Look-ups in named tables: a row name and a column name give one cell, copied from the table.

pogalu =
|  | puv | pekele | goz | teku | mul | sela | sekovul | veb |
|---|---|---|---|---|---|---|---|---|
| zaku | 195 | 169 | 185 | 118 | 228 | 9 | 62 | 202 |
| zun | 3 | 98 | 84 | 152 | 223 | 178 | 59 | 91 |
| komi | 44 | 14 | 88 | 100 | 224 | 52 | 100 | 187 |
| lozevur | 65 | 54 | 192 | 125 | 40 | 228 | 85 | 9 |
| fimer | 110 | 34 | 162 | 158 | 4 | 216 | 197 | 208 |

komi, pekele => 14
fimer, puv => 110
fimer, sela => 216
zun, pekele => 98
komi, mul => 224
zaku, sela => 9
zaku, puv => 195
lozevur, pekele => 54
Row with the largest sela: lozevur

Table fafan
,zam,maz
sanatav,28,14
piv,74,34
favud,144,134
sevod,35,60
dovi,136,229
vesap,83,94
teginab,83,134
tume,110,134
tuni,83,134
lofo,118,134
doteri,83,134
dudor,83,91

What is the zam of dudor in fafan?
83
What is the maz of teginab in fafan?
134
What is the maz of doteri in fafan?
134
What is the zam of dovi in fafan?
136
What is the maz of lofo in fafan?
134
What is the maz of tuni in fafan?
134
What is the zam of sevod in fafan?
35
What is the maz of dudor in fafan?
91
What is the zam of sanatav in fafan?
28
What is the maz of dovi in fafan?
229
What is the zam of piv in fafan?
74
What is the zam of vesap in fafan?
83

kod =
cols = nenomo, gidit, vapa
koli: [49, 68, 45]
lus: [89, 60, 91]
lav: [54, 41, 56]
vopovuk: [96, 85, 78]
mab: [20, 66, 44]
sasado: [77, 74, 31]
ras: [69, 73, 91]
gul: [70, 52, 47]
bizozuz: [96, 32, 58]
savu: [55, 26, 78]
ravo: [39, 46, 24]
lapu: [29, 75, 72]
nup: [58, 26, 14]
fep: [44, 86, 88]

What is the vapa of sasado in kod?
31
What is the nenomo of ravo in kod?
39
What is the nenomo of sasado in kod?
77
What is the vapa of nup in kod?
14
What is the gidit of mab in kod?
66
What is the nenomo of lus in kod?
89
What is the vapa of lav in kod?
56
What is the vapa of lus in kod?
91
What is the nenomo of savu in kod?
55
What is the nenomo of ras in kod?
69
What is the nenomo of nup in kod?
58
What is the vapa of mab in kod?
44
What is the gidit of koli in kod?
68
What is the gidit of lapu in kod?
75
What is the gidit of ravo in kod?
46
What is the gidit of lus in kod?
60
What is the gidit of vopovuk in kod?
85
What is the nenomo of lav in kod?
54

Table kir
,dipe,gikane,sirimud,pifun,rozutag,vos,gop,rimu,gafu,donivuf
sazu,213,129,155,116,97,242,80,49,183,155
gam,100,103,141,118,132,106,156,128,125,60
tovoki,169,98,149,103,92,175,141,72,149,96
tov,161,156,87,162,155,165,65,155,144,237
luzipir,126,136,123,148,154,106,128,166,123,153
sekiz,162,87,171,104,91,194,146,58,166,60

vos of luzipir: 106
rimu of sazu: 49
gafu of sekiz: 166
dipe of sazu: 213
donivuf of sazu: 155
sirimud of sekiz: 171
donivuf of luzipir: 153

nop.csv
,faz,gup,pemub,rodupop,lazod,ninasum,vod,kas
bafizi,-0.611,0.821,-0.394,0.179,-0.292,0.315,0.369,-0.394
nabakeg,-0.601,0.509,0.332,-0.388,-0.039,0.641,-0.278,0.165
bofupo,-0.593,0.750,-0.122,-0.013,0.473,-0.275,0.228,-0.498

faz of bafizi = -0.611
lazod of nabakeg = -0.039
pemub of bafizi = -0.394
vod of bofupo = 0.228
kas of bafizi = -0.394
rodupop of bafizi = 0.179
vod of bafizi = 0.369
kas of nabakeg = 0.165
lazod of bafizi = -0.292
pemub of nabakeg = 0.332
rodupop of bofupo = -0.013
Row with the largest gup: bafizi

vem.csv
,fefitu,bez,gepil,ponabe,nutakuz,fugolag,sogoval,bedanaf,tavid
zomezif,96,118,83,80,210,75,131,17,107
rabolo,94,115,86,81,221,70,128,6,105
libuf,95,114,83,81,213,72,132,16,110
mudo,100,113,84,78,219,73,134,7,106
kikagul,96,116,86,84,218,68,129,9,107
desetal,90,112,87,83,221,73,134,6,107
girer,94,121,83,77,214,74,129,12,106

bedanaf of zomezif is 17
bedanaf of mudo is 7
bedanaf of kikagul is 9
ponabe of kikagul is 84
gepil of rabolo is 86
bez of mudo is 113
nutakuz of mudo is 219
nutakuz of desetal is 221
fefitu of girer is 94
bedanaf of rabolo is 6
sogoval of desetal is 134
fugolag of rabolo is 70
sogoval of girer is 129
bez of libuf is 114
fefitu of rabolo is 94
bez of desetal is 112
nutakuz of zomezif is 210
gepil of mudo is 84
Row with the largest tavid: libuf

